A small network was shown many inputs. Here are its activations along a few directions, one row for each input.
In each table, some parts of the input vary, and every possible input appears once, in random order.
A made-up example of a description, with smaller parts first: one of 6 places along a line, together with either a single point or (one of 2 separate values, together with one of 5 places around a ring) or one of 11 places along a line.
Shared parts are said once, and a part with two or three values counts as separate values.

Other details of the inputs shift rows strongly along two fixed directions, in all tables alike. That doesn't count.

Rows:
R1: [ -2  -8 -16  34 -68  11  55 -45 -12  -3 -82  29]
R2: [  0  16  38  23 -36  25  16 -53  25  17 -76   5]
R3: [ 20   5 -16 -69  67  16 -53  17  -8 -21  75 -15]
R4: [ -4   0  25 -21  12  16 -18 -19  -4  -3 -26 -29]
R5: [ -4   9 -29 -18  19  -2  54  24  23   6  10  38]
R6: [ -9   1 -15  41 -55  38  65 -50  16 -14 -78  52]
R7: [-33   6 -18 -16 -17 -10  48  40   4  11   1 -10]
R8: [  2   0   8 -23  61 -35 -84  47 -13   0  88 -28]
R9: [ 22  -4 -19 -42  15 -14 -46  10   3  -9  66 -31]
R10: [ 15 -28  56  34  11  15 -82 -52 -45 -26 -39 -17]
R11: [ 23 -34 -22 -59  36 -30 -49  31 -21 -10  63 -52]
R12: [-45  42 -14  39   0 -24  70  65  37  19  26  69]
R13: [ 21  11   7   9 -21  11   0 -42  23  -7  -8  12]
R14: [ -3  18 -17 -41  57   9   6  50  13   7  60 -22]
R15: [ 36 -31  20  -1 -18  26 -57 -75 -29 -31 -35 -28]
R16: [ 40 -27   8 -31  -3  -4 -71 -43 -38 -15  -6 -49]
R17: [ 49 -16  25  -3 -23  -2 -67 -76 -17  -4 -33 -35]
R18: [ 17  -4  55   0  56  31 -97 -26 -39 -15  12  -6]
R19: [  9  -4 -10  -8  -4  19  10 -31 -20 -13 -40  14]
R20: [-14   2 -26 -41  54  10  13  56  -4  -5  50 -29]
R21: [-57  11 -42  20 -12 -31  58  81  -1  15  42  37]
R22: [-30   5  24  79 -30  26  42 -21   1  -4 -83  70]
R23: [ 16  10 -22 -49  50 -29   8  39  24   3  69   0]
R24: [-45  13 -14  16  23  11  36  53 -14  -4  14  53]
R25: [ 11 -11  -3  51 -72 -12  56 -45  37  20 -70  27]
R26: [ 44 -19  35  -8   9   1 -76 -34  -3   5  11 -76]
R27: [ 38 -32  27 -11   4   5 -70 -29 -21  -4   3 -83]
R28: [-33   4 -23  10  10 -33   8  65  -2   4  44  12]
R29: [  0 -25  -8  46 -65   6  68 -44   4   0 -86  32]
R30: [-34  27  -4  16  31   4  30  56  13   6  21  60]
R31: [ 10  21  18 -66  53 -22 -54  33   9   9  72 -54]
R32: [-50  40 -20  19  12 -22  58  72  21  19  52  59]
R33: [-39  10 -34 -17 -30 -29  58  66  22  23  21 -12]
R34: [ -1 -10 -17  12 -10  11  60 -16   9  -4 -48  39]
R35: [ 48  -5  56  16   0  20 -55 -70   8   1 -28 -50]
R36: [-14  14  -6 -26  -9 -28  12  44  27  26  33 -28]
R37: [-17 -13  23  41  -9  12  -7 -13 -33  -9 -29  20]
R38: [-35   3 -42  16 -26   0  95  52  13  12  -2   7]
R39: [ 41 -32  19   3 -33  14 -64 -71 -18 -20 -30 -39]
R40: [ 16   9   6  17 -29  25  20 -63   3   0 -70  34]
R41: [-31  12 -15  10  12 -32   0  58   0  18  59  15]
R42: [ 21  14   2   0 -19  -3   4 -41   8   1 -21  10]
Each input here is: one of 6 places around a ring, together with either one of 2 separate values or one of 5 places along a line.
Q: Changing only the place on the ring of 6 turns R1 into R40. The same change can be made to R29. Which row results?
A: R5
Q: List by row number the other rows that have the place on the ring of 6 in common with R35.
A: R12, R13, R23, R31, R32, R42
Q: Which other rows does R30 become when the choice among 2 separate values takes its other values? List them by row number.
A: R18
Q: List by row number the other rows that have the place on the ring of 6 in common with R36.
A: R8, R9, R17, R25, R26, R41

Rows:
R43: [  4  -2  -2 -14  24 -16 -21  14 -19   1  23  10]
R44: [  8  -4 -18   8 -10  15  34 -17   4  -3 -17   9]
R45: [  1  29   4 -11  27  -7 -12  13  17   4  42  36]
R46: [  54  -26   62   -4   -7   32  -99 -121  -45  -23  -73  -49]
R47: [ 10  -9  -9  -2  -5   9  31 -14  12  -6 -30  10]
R48: [ -6   1   6  33  -3  15  22  -2   4   7 -19   5]
R49: [ -5   5   9  26   3   5  28   4   4   8 -24   6]
R50: [  1  -4 -17 -33   7  11 -18   4  -8 -15  14 -13]
R51: [ -1  -9   8  -3  33  12 -17  17   0  -4  20 -16]
R52: [  5  -6  -2  14 -21 -14  26  -2  26  10 -18  -4]
R53: [  0  -5 -11 -13 -13   8  30  -7   5   1 -28  16]
R54: [  4 -11 -16   3 -10  18  32 -14  13  -7 -18  11]
R55: [  3   3 -13  -8 -13   6  33 -11  -3   5 -27  15]
R56: [  4   3 -20 -32  10   8 -16   4 -19 -11  20 -15]
R57: [-14   6  -3  18 -17 -13  12  -4 -13   1 -17  29]
R58: [  8  -9   4 -25   5 -18 -18  11   6   9  17 -25]
R59: [-12  35  15 -13  36   8  -5  19  22  10  32  11]
R60: [ 12  -1  -1 -22   6 -21 -15  13  -3  13  21 -25]
R61: [-15  -1  -7  24 -24  -1   3   0   0  -6 -13  30]
R62: [ -2   4  -8  20 -35  -8  24  -1  10   9  -1  -5]
R63: [-13  -4  -2 -16  16 -17 -21  19 -14  -9  23   9]
R64: [-25   6   6  21 -16  13  11   7   4   3 -21   7]
R65: [  0 -10   0 -17  24 -13 -22  17 -11  -3  22  10]
R66: [  61    5   62   -4    5   42  -84 -113   -3  -17  -51  -22]
R67: [  8   0 -17 -29  13   9  -3   6 -16 -14  30 -13]
R68: [ -3  -8  -5  -6  16  -6 -23  18 -12 -14  36   6]
R69: [-12  -1   7  -7  22  10 -16  26  -7  -6  28 -14]
R70: [ 16  -7  -9  -9  11 -12 -14   9   4   6  34 -30]
R71: [  0  -3  -5 -16  -9 -12 -27  10   6   0  22 -29]
R72: [-16   1  15  14  -6   7  21   8   5  10 -28  12]
R73: [ -4  -4  -2  18 -37  -5  19  -5  17   5  -7  -5]
R74: [ -6   4  12 -15  30  -1 -12  23 -15   7  16 -12]
R75: [ -7   8 -12  16 -41 -10  16   0   9  14  -7  -5]
R76: [ 1 -5 -8 34 -8 -1 16 -8  0 -1 -8 28]
R77: [ 13  -1 -13   2  -5   6  35 -16   4  -1 -27   9]
R78: [ 13 -15  -3 -11   9  -8 -17   6  13   2  28 -29]
R79: [  4  -2  -5  27  -3 -11  21  -2   0   0 -16  29]
R80: [-15   9   2  -7  19   6 -23  23 -18   0  23 -17]
R81: [-24  12  13  18 -11   3  18   1  -8   8 -27   6]
R82: [  0   3   0 -21  -1 -23 -18   9  -7   8  21 -29]
R83: [ 13  31   9 -19  10 -11 -13   1  34  16  32  -5]
R84: [ -3  -8  -5  22  -3  -9  23   4  10  -3 -15  31]
R85: [-23   4   9 -19  24  -2 -12  31  -9  -1  17 -12]
R86: [-15   8   8  30 -14  15  19   1  -4   4 -15   6]
R87: [ -9  -2  11  23   3   7  27   8  13   4 -26   9]
R88: [  6 -16  -5  -3  28  -5 -22  11  -4 -11  30   6]
R89: [-11   1   2   5 -35 -16  17  -2  14  10 -20  -5]
R90: [ 19  -4  -1 -13  14 -19 -12   8   4   7  21 -29]
R91: [ -5   2  -5  32 -21  -1  12  -5  -8  -5  -7  27]
R92: [ -2  -4 -12   1 -23  18  27 -13   5 -11 -17  10]
R93: [ -7   4 -14  -7  12 -11 -25  21 -21  -7  35   7]
R94: [-11   0 -11 -12 -20   7  27 -10   1  -5 -29  12]
Q: Changing only one part turns R73 into R69. The same change can be made to R62. Which row results?
A: R86
Q: What do these inputs look like to the network?
A: one of 4 separate values, together with either a single point or (one of 2 separate values, together with one of 6 places around a ring)
Q: Which other rows does R68 become when the place on the ring of 6 takes its other values? List them by row number.
A: R61, R63, R65, R84, R88
Q: List by row number the other rows that have the choice among 4 separate values in common with R92.
A: R44, R46, R47, R50, R53, R54, R55, R56, R66, R67, R77, R94
Q: Which other rows does R70 become when the choice among 2 separate values takes its other values? List them by row number.
A: R78

Rows:
R95: [ -3  -2  27  14  -2  13 -13 -27 -19  -5 -38 -11]
R96: [ -2   9 -15 -21  -1 -17  12  11  17  11  15   2]
R97: [ 11  -9 -27 -66  72 -14 -29  54 -21 -13  79 -38]
R98: [ -5   4 -30  16 -17 -15  31  19   8   6  11  18]
R99: [ 16  15  13 -65 123   4 -85  53 -20  -7  96 -10]
R100: [ 18 -15  28   9  -8  -7 -31 -27  -1   5 -12 -17]
R101: [ 22   0   4  -4 -10   2 -32 -40  -9  -1 -12  -8]
R102: [ 27 -10  21   8  -3  15 -28 -39   7  -5 -18 -28]
R103: [ 12   6   5  -7 -11  17   3 -31  17   6 -16 -10]
R104: [ -1  -1  31   9  -5  -8 -30 -15   0   4 -14 -13]
R105: [-29  -5 -22  18  -9  -3  35  31  -1  -3  -3  26]
R106: [  3   3  -5 -21   5   5  13   3  -8  -5  -3  -5]
R107: [ 17 -12  19  23 -16   1 -29 -34 -15   1 -14  -8]
R108: [-14  27 -12  15   6  -3  50   5  26  -6  13  60]
R109: [ 17   2  12  11 -24   2 -21 -32  -9  -4 -19  -3]
R110: [-3 -8 -3  2  1  3 25  3 -8  2 -9  1]
R111: [ 12 -22  -2  17 -12   9 -10 -30  -8 -16 -32   4]
R112: [-31  18 -10  20 -17 -13  23  28  -1  10   8  20]
R113: [ 29 -17  22   2   2  -8 -43 -33   2  -2 -11 -25]
R114: [ -7  17 -14 -13  -6   5  29  22  21   8  14   0]
R115: [-16   3 -36 -12 -15   3  43  12   7  -2  -5  32]
R116: [ 17 -14  33  13  -3  -6 -42 -25  -1   3 -17 -21]
R117: [ -6   8  19  -2  10   9 -24   2   3   2   7 -24]
R118: [ -7   9 -27 -25   4   1  39  12   3   5   1   9]
R119: [  5  -9   5   7 -25  15  -2 -30  -8 -14 -38  11]
R120: [ -2   8  -5 -13  -7 -16  12  18  15   7  14   1]
R121: [-16   1 -12   8   3  -1  35  23  -4   4  -4   7]
R122: [-25  -8 -27  14 -17  -1  50  28   1   0  -1  34]
R123: [  0   0   8  -1  11   4 -10  13   8   4  14 -21]
R124: [-40   5 -14  11 -10   1  32  32  -5  -4  -1  28]
R125: [ 10  -9  21  30 -15   0 -32 -27 -15   1 -19  -7]
R126: [-8  6 -7  3 -3  1 27 19 18 10 14 -3]
Q: What do these inputs look like to the network?
A: either one of 2 separate values or (one of 5 places around a ring, together with one of 6 places along a line)
Q: What sort of input is R104?
A: one of 5 places around a ring, together with one of 6 places along a line

Rows:
R127: [ 18   6  28  35 -41  23 -28 -80 -11  -8 -62  16]
R128: [-11  26 -14  11 -23 -30  40  29  39  28  24  21]
R129: [ -1  10 -18 -58  79  -5  -5  57  12  -5  70   0]
R130: [ -8  11 -28 -31  35 -43 -32  61  -6   8  92  -9]
R131: [-42  26 -12  26 -29  17  87  22  24  15 -28  25]
R132: [ 43 -24  50 -35  81  23 -96 -33 -38 -24  16 -58]
R133: [-20  -1 -59 -58 -40 -22  74  35   7  16  -7 -24]
R134: [ 30 -35  38   6  43  23 -77 -39 -51 -25 -20 -24]
R135: [ 20 -34  30  17   5  21 -52 -57 -38 -28 -47  10]
R136: [-33   6 -28 -19  22   3  12  64 -19  -1  45   0]
R137: [-22  -6 -18 -22  43 -32 -24  87 -21   7  85 -30]
R138: [ -6  21 -20  13 -14   0  73   4  32  11 -17  62]
R139: [ 24  -6  58  48 -36   8 -29 -67  27  16 -63 -16]
R140: [ 35 -28 -76 -78  26 -25  11  46   8 -16  92 -57]
R141: [ 31  -7  26  37 -17  18 -22 -80 -15 -15 -66  32]
R142: [-31  12   2  52 -41 -14  71  24  33  29 -27  13]
R143: [-43   1 -19  53 -60 -25  62  27  13  11 -22  44]
R144: [  1 -14  34  41 -49  30 -25 -71 -23 -22 -78  11]
R145: [  38   -3   46  -52   57   25 -114  -34  -12  -14   29  -64]
R146: [-21  39 -20  13 -41   5  75   5  39  17 -17  49]
Q: What do these inputs look like to the network?
A: either one of 2 separate values or (one of 3 separate values, together with one of 6 places around a ring)
Q: Which other rows does R128 become when the choice among 3 separate values takes its other values? List them by row number.
A: R138, R146
